These are the activations of a small network on made-up records, seen along a few directions, one row for each record.
After each row come some of the record's fields: G, H, L, T, Y.
The largest differences between rows may come from other fields.
In the rows, zero is written as 500.
Random noise pushes rows far along 16 fixed directions. That doesn't count. These rows show it; they differ only by the noise:
[510 644 418 552 539 585 713 692 771 267 460 706 590 447 519 303 563 332
 299 505 298 569 365 518 303 539 468 515]
[557 504 556 493 495 641 579 477 485 761 519 671 464 571 372 612 609 536
 587 688 388 494 448 439 547 476 405 643]
[557 427 527 618 590 636 233 401 546 641 598 445 448 525 660 422 402 366
 406 802 662 362 488 522 596 398 520 463]
[493 554 654 292 388 363 494 317 505 458 486 705 573 355 477 212 471 485
 259 281 713 584 546 576 669 695 455 529]
[517 335 357 575 380 510 636 648 363 327 561 431 247 563 695 605 539 371
 406 597 337 568 657 537 429 428 593 529]
[500 352 772 510 433 422 452 420 444 326 602 590 399 508 559 638 615 301
 451 435 622 575 463 494 525 471 515 472]
[593 594 720 515 301 510 443 475 624 357 340 618 400 304 499 132 623 772
 455 477 662 592 663 563 446 560 576 564]
[461 545 302 596 265 504 348 564 681 487 445 366 563 545 566 153 423 478
 482 656 739 448 757 461 459 286 502 418]
[809 707 488 627 479 414 494 439 418 715 339 495 566 603 570 377 642 316
 545 601 628 698 483 534 634 433 299 498]
[495 557 411 625 631 387 375 543 548 622 674 511 504 587 462 628 425 670
 700 400 549 459  73 515 388 491 686 444]
[361 370 395 658 508 156 415 320 497 366 531 335 523 561 446 556 493 527
 811 415 720 382 467 485 664 373 720 210]
[665 482 670 489 346 721 509 454 284 658 577 605 318 647 722 575 547 192
 332 572 510 615 464 457 380 519 363 736]
[404 402 676 470 596 439 365 180 326 397 351 449 334 405 613 496 516 466
 458 454 417 442 569 335 428 583 540 514]
[640 518 610 539 616 562 567 712 470 516 493 622 588 388 468 534 550 400
 247 757 501 626 555 476 312 438 166 527]
[317 447 429 435 391 492 458 452 394 359 537 459 395 421 511 312 347 567
 554 331 505 448 456 523 452 622 736 500]
[521 484 505 386 452 572 570 467 213 707 314 376 467 477 350 403 422 391
 665 582 303 486 540 429 428 642 349 577]
[447 256 587 439 529 381 346 271 400 535 582 399 422 544 653 632 408 301
 304 582 613 376 664 417 574 456 438 440]
[504 504 462 604 462 309 471 802 455 403 580 504 568 433 293 541 562 606
 697 506 645 676 407 572 468 364 495 352]

[336 510 529 408 571 617 572 699 545 444 447 657 682 330 143 353 553 250
 619 648 322 452 518 501 600 523 378 397] -> G is g3, H is h3, L is l2, T is t2, Y is y1
[361 265 449 517 469 512 582 372 633 402 560 601 309 639 596 639 569 313
 400 630 233 277 612 341 485 454 622 495] -> G is g3, H is h1, L is l2, T is t1, Y is y1
[781 700 491 768 414 520 816 356 263 473 416 508 359 701 674 495 652 342
 846 306 489 659 140 636 504 629 698 568] -> G is g3, H is h3, L is l2, T is t1, Y is y1
[503 713 265 474 580 417 518 498 554 540 415 477 584 613 552 593 646 452
 553 363 272 715 402 465 656 390 444 575] -> G is g3, H is h2, L is l1, T is t3, Y is y3
[653 291 543 565 754 492 599 612 393 203 620 462 215 312 861 661 441 509
  73 648 318 516 546 722 423 622 615 496] -> G is g1, H is h3, L is l3, T is t1, Y is y1
[482 716 601 475 449 623 560 341 766 278 331 375 663 541 599 362 476 521
 509 216 518 508 467 457 408 515 583 563] -> G is g1, H is h2, L is l1, T is t1, Y is y2
[482 373 533 493 336 322 307 594 767 524 522 462 434 560 434 479 508 641
 495 536 547 395 612 411 332 425 552 431] -> G is g3, H is h3, L is l3, T is t1, Y is y5
[535 653 214 665 399 640 859 414 519 483 431 653 520 592 523 389 660 576
 674 573 518 549 555 602 804 436 633 561] -> G is g1, H is h2, L is l1, T is t1, Y is y2
[503 258 808 555 393 477 637 565 758 296 569 422 453 531 301 739 653 494
 858 496 468 340 424 628 525 483 645 382] -> G is g3, H is h2, L is l1, T is t5, Y is y3
[490 456 588 630 413 688 451 604 477 518 480 530 491 490 395 443 579 353
 705 700 588 482 462 485 456 397 449 470] -> G is g1, H is h2, L is l1, T is t1, Y is y1
[734 572 387 661 641 309 561 502 861 500 474 384 441 583 660 523 518 772
 495 530 361 347 409 625 440 530 695 423] -> G is g3, H is h1, L is l2, T is t5, Y is y3
[670 479 655 356 367 491 704 852 717 489 654 597 655 397 245 416 481 520
 477 481 569 547 486 865 689 622 469 440] -> G is g3, H is h3, L is l2, T is t5, Y is y1
[559 429 425 538 370 693 623 404 375 675 539 583 298 610 633 475 466 507
 469 616 503 422 478 476 407 596 543 648] -> G is g2, H is h1, L is l3, T is t1, Y is y2
[593 496 598 311 331 435 648 412 660 676 432 453 612 550 400 482 542 600
 525 456 522 458 670 562 610 529 344 585] -> G is g1, H is h3, L is l3, T is t3, Y is y1
[808 320 519 620 493 354 327 535 794 700 333 482 213 526 616 358 680 363
 359 820 425 415 585 558 550 584 467 349] -> G is g3, H is h1, L is l2, T is t1, Y is y3
[559 593 557 425 297 478 400 530 563 662 641 494 594 687 586 476 373 403
 394 301 739 450 500 464 346 489 459 533] -> G is g3, H is h1, L is l2, T is t2, Y is y1
[428 660 322 540 571 518 292 411 458 691 547 689 582 460 484 349 521 624
 441 637 703 601 530 449 765 342 466 530] -> G is g3, H is h3, L is l2, T is t1, Y is y1
[501 395 653 451 524 570 434 505 543 722 652 571 616 395 291 461 341 693
 550 613 832 304 431 634 566 591 459 446] -> G is g1, H is h2, L is l1, T is t4, Y is y2
[622 595 728 468 616 601 558 615 689 437 407 445 615 410 400 511 456 552
 470 443 412 477 389 540 283 638 433 498] -> G is g3, H is h2, L is l1, T is t4, Y is y3
[361 583 491 532 443 613 564 455 413 375 529 677 547 565 488 602 653 395
 560 379 546 670 456 394 595 371 509 575] -> G is g1, H is h2, L is l1, T is t1, Y is y2
[458 389 491 539 754 400 519 242 591 462 457 207 599 505 481 620 326 528
 630 443 497 202 483 580 713 599 681 270] -> G is g3, H is h2, L is l1, T is t4, Y is y3
[442 570 188 418 535 498 537 690 160 770 616 691 552 308 320 339 347 817
 437 618 622 610 546 623 674 573 439 552] -> G is g1, H is h3, L is l3, T is t1, Y is y1
[546 636 331 373 365 691 691 612 450 582 430 393 539 667 507 605 590 448
 561 490 213 710 633 500 666 372 397 722] -> G is g2, H is h1, L is l3, T is t3, Y is y2
[507 494 617 532 480 596 207 673 489 436 555 500 314 434 660 539 604 471
 500 496 473 638 342 513 289 416 506 586] -> G is g1, H is h2, L is l1, T is t3, Y is y1
[ 81 697 446 508 561 777 540 364 693 216 485 642 702 420 311 408 486 821
 623 376 489 431 575 301 595 356 760 531] -> G is g3, H is h1, L is l2, T is t4, Y is y1
[406 377 539 328 432 464 145 374 541 911 506 613 380 517 379 431 498 496
 530 578 509 332 487 391 571 563 458 527] -> G is g1, H is h2, L is l1, T is t4, Y is y1
[357 551 458 432 593 694 197 686 341 497 549 248 573 513 591 656 390 292
 478 484 450 592 590 422 476 295 417 507] -> G is g1, H is h2, L is l1, T is t2, Y is y1
[430 279 503 413 397 361 363 372 336 709 474 563 395 471 497 439 452 378
 342 658 641 383 681 334 377 550 266 489] -> G is g3, H is h2, L is l1, T is t1, Y is y3
[516 566 470 419 264 485 511 579 193 446 537 588 412 501 703 452 460 483
 182 282 694 765 654 415 267 516 362 650] -> G is g3, H is h1, L is l2, T is t1, Y is y1
[563 369 566 627 360 501 660 199 393 522 504 297 418 647 659 687 472 652
 660 501 776 335 706 515 558 427 603 504] -> G is g1, H is h2, L is l1, T is t1, Y is y1
[340 290 402 451 588 232 274 321 582 649 677 490 470 612 568 724 438 504
 476 399 615 267 450 427 586 457 586 360] -> G is g1, H is h2, L is l1, T is t5, Y is y2
[551 360 516 476 334 430 272 579 705 683 681 383 426 648 596 588 388 580
 394 584 666 379 569 466 335 365 505 510] -> G is g3, H is h3, L is l2, T is t1, Y is y1
[438 491 317 444 535 312 656 273 481 581 468 434 607 659 609 708 510 424
 431 360 475 477 542 364 495 457 329 522] -> G is g3, H is h2, L is l1, T is t3, Y is y3
[474 638 283 240 366 661 475 661 497 602 509 432 446 588 564 471 485 419
 429 361 196 664 624 578 770 501 567 678] -> G is g3, H is h1, L is l2, T is t2, Y is y1
[543 617 937 490 480 377 215 203 418 520 445 604 546 486 560 595 699 547
 532 267 811 680 432 330 436 409 347 570] -> G is g3, H is h3, L is l2, T is t3, Y is y1
[417 500 365 349 477 363 274 624 565 484 489 541 536 497 552 345 445 227
 163 506 399 609 594 379 435 468 334 484] -> G is g3, H is h3, L is l3, T is t1, Y is y5
[560 575 498 394 341 650 608 689 760 653 517 719 485 550 355 473 641 656
 461 611 291 557 566 517 535 455 470 695] -> G is g1, H is h3, L is l3, T is t1, Y is y1

Here are new rows. What are their fields?
[546 520 695 376 637 527 429 466 132 655 418 296 549 401 413 705 397 604
 589 420 514 600 485 461 429 573 311 577] -> G is g1, H is h2, L is l1, T is t1, Y is y1
[528 580 554 471 629 429 520 447 571 550 508 663 592 490 443 433 527 376
 456 478 412 450 323 492 513 592 438 479] -> G is g3, H is h1, L is l2, T is t5, Y is y1
[514 468 576 500 471 635 580 509 599 530 708 579 539 600 551 662 402 499
 390 401 617 440 348 544 443 549 553 562] -> G is g3, H is h2, L is l1, T is t1, Y is y3
[458 476 833 716 604 638 637 402 671 127 429 543 634 369 439 465 640 368
 664 636 622 373 471 501 402 410 483 366] -> G is g3, H is h3, L is l2, T is t5, Y is y1
[546 443 618 421 488 327 484 290 324 572 239 345 383 508 500 559 558 522
 555 461 309 483 697 314 376 564 399 531] -> G is g3, H is h3, L is l2, T is t1, Y is y1
[607 406 774 587 648 398 141 575 228 370 460 281 407 387 566 666 559 356
 567 527 631 704 457 521 511 404 437 367] -> G is g1, H is h2, L is l1, T is t1, Y is y2
[394 508 484 345 402 543 511 527 708 486 524 644 619 432 412 282 512 400
 364 570 495 460 646 532 637 471 406 523] -> G is g3, H is h3, L is l2, T is t5, Y is y1
[393 454 466 413 653 281 624 295 490 584 448 752 518 439 447 598 556 621
 361 388 448 397 452 341 383 649 390 509] -> G is g1, H is h2, L is l1, T is t1, Y is y2
[293 522 113 429 437 575 459 717 806 447 703 619 511 614 491 419 435 339
 446 463 281 498 289 558 645 449 707 503] -> G is g3, H is h2, L is l1, T is t1, Y is y3
[516 530 330 587 512 404 436  79 367 681 552 391 469 726 766 507 385 391
 527 420 691 386 447 463 704 479 640 491] -> G is g3, H is h3, L is l2, T is t1, Y is y1
[371 413 673 427 447 696 507 531 265 383 728 547 513 310 461 339 257 467
 529 382 733 445 260 677 389 701 583 539] -> G is g3, H is h3, L is l2, T is t3, Y is y1
[426 588 422 595 460 805 510 883 421 396 653 416 529 390 469 532 367 816
 619 532 572 610 358 574 158 399 530 627] -> G is g3, H is h2, L is l1, T is t3, Y is y3
[393 323 406 602 575 391 624 341 343 460 421 434 379 551 593 688 497 479
 485 581 368 329 646 274 243 469 471 447] -> G is g3, H is h3, L is l2, T is t1, Y is y1
[314 476 255 464 356 425 588 412 724 543 504 676 405 538 502 395 487 814
 422 427 442 335 568 366 335 549 638 584] -> G is g3, H is h2, L is l1, T is t1, Y is y3
[573 443 319 312 399 567 573 681 626 567 576 536 416 577 570 430 471 210
 242 561 201 580 560 648 740 567 505 575] -> G is g3, H is h3, L is l2, T is t1, Y is y1
[431 382 392 648 450 543 446 777 378 588 581 651 361 399 300 379 535 539
 741 802 498 451 344 517 317 468 523 450] -> G is g1, H is h3, L is l3, T is t1, Y is y1
[465 383 626 568 446 536 158 745 363 510 559 603 241 279 354 288 520 602
 704 644 534 518 313 586 381 572 670 448] -> G is g1, H is h3, L is l3, T is t1, Y is y1
[725 392 654 537 370 339 443 705 605 398 410 420 296 555 441 556 767 321
 655 611 262 644 570 602 665 432 567 408] -> G is g3, H is h1, L is l2, T is t1, Y is y1
